A small network was shown many inputs. Here are its activations along a few directions, one row for each input.
In each table, some parts of the input vary, and every possible input appears once, in random order.
Descriptions start from the smaller parts, as in this example, which fits no table here: one of 8 places around a ring, together with either a single point or one of 9 places along a line or (one of 3 separate values, together with one of 6 places along a line).
Shared parts are said once, and a part with two or three values counts as separate values.
In the rows, 128 means zero.

Other details of the inputs vary at random and push rows far along three fixed directions, the same in every table; ignore that.
These rows show it; all are for the same input, with only those details redrawn:
[110 109  93 109 119 164 157  94  99 152 147 112]
[ 90 166  53  86 137 126 174  74 111 150 163 118]
[133 167 132 112 135 129 152 146 136 103 117 154]
[120 160 130 150 121  97 151 112 149 137 145 111]
[130  98 157 178  98 128 137 112 134 155 145  86]
[120 151 104  93 136 151 158 125 113 116 127 147]
[147 150 155 116 132 150 143 167 131  91 101 164]
[128 113 148 169 104 122 141 112 136 151 144  95]

Rows:
R1: [136 175 167 191 147  28 108 147 205 113 141 121]
R2: [154 140 166 127 149 129 124 168 151  90  88 157]
R3: [119 136  97 114 118 140 140 141 108 127 130 136]
R4: [168  70 193 127 112 187  80 167 108 106  85 152]
R5: [123 102 113 104 124 153 124 117 106 130 113 127]
R6: [146 120 152 141 124 160 130 169 114  90 103 158]
R7: [142  40 162 142  89 211 123 141  86 151 115 106]
R8: [135 122 141 122 120 161 141 138 108 113 112 147]
R9: [151 117 149  98 144 171 106 145 114 100  97 171]
R10: [119 158  83  69 156 120 123 130 118 121 127 157]
R11: [123 183 104  78 161 112 126 127 138 120 124 156]
R12: [115  89 103 136 109 166 139 120  98 153 144 102]
R13: [159 144 175 125 148 131 103 161 151  96  99 161]
R14: [131  64 154 193  79 141 117 124 112 154 140  84]
R15: [118 151 134 156 101  85 139 121 143 156 144 101]
R16: [105 134  83 107 143 119 145  83 120 140 136 117]
R17: [149 123 171 145 117 148 136 159 133 108 108 140]
R18: [131 174 138 108 126 120 141 156 127  96 106 163]
R19: [139  67 147 146 115 143  90 152 122 137 124 121]
R20: [104 159  91 156 126  89 153  95 141 146 167  96]
R21: [ 98 133  66  92 157 126 128  96 114 127 151 139]
R22: [129 188 134 128 138  61 111 128 168 132 130 134]
R23: [115 128  93 105 147 120 123 104 123 148 148 116]
R24: [123 157 100  79 145 126 133 141 125 115 104 155]
R25: [115  91  83  95 146 161 126  88  98 148 149 115]
R26: [122 164 109  96 157 101 115 153 138  92 120 171]
R27: [103 116 107 164 128  77 113  94 153 170 173  79]
R28: [131 116 175 212 107  60 112 112 180 169 141  60]
R29: [156 141 188 178 138  76  99 150 170 107 117 133]
R30: [125  47 112 118 113 175 103  97  83 156 140 103]
What do these inputs look like to the network?
> one of 5 places around a ring, together with either one of 2 separate values or one of 4 places along a line
The inputs of R1 and R21 match in every part but the place on the ring of 5. If R25 is changed in the same way as R1 into R21, which row does it become?
> R29
List by row number the other rows that have the place on the ring of 5 in common with R26.
> R4, R5, R14, R18, R30
Which other rows does R7 become when the choice among 2 separate values takes its other values? List them by row number.
> R12
List by row number the other rows that have the place on the ring of 5 in common with R10.
> R3, R15, R19, R22, R24
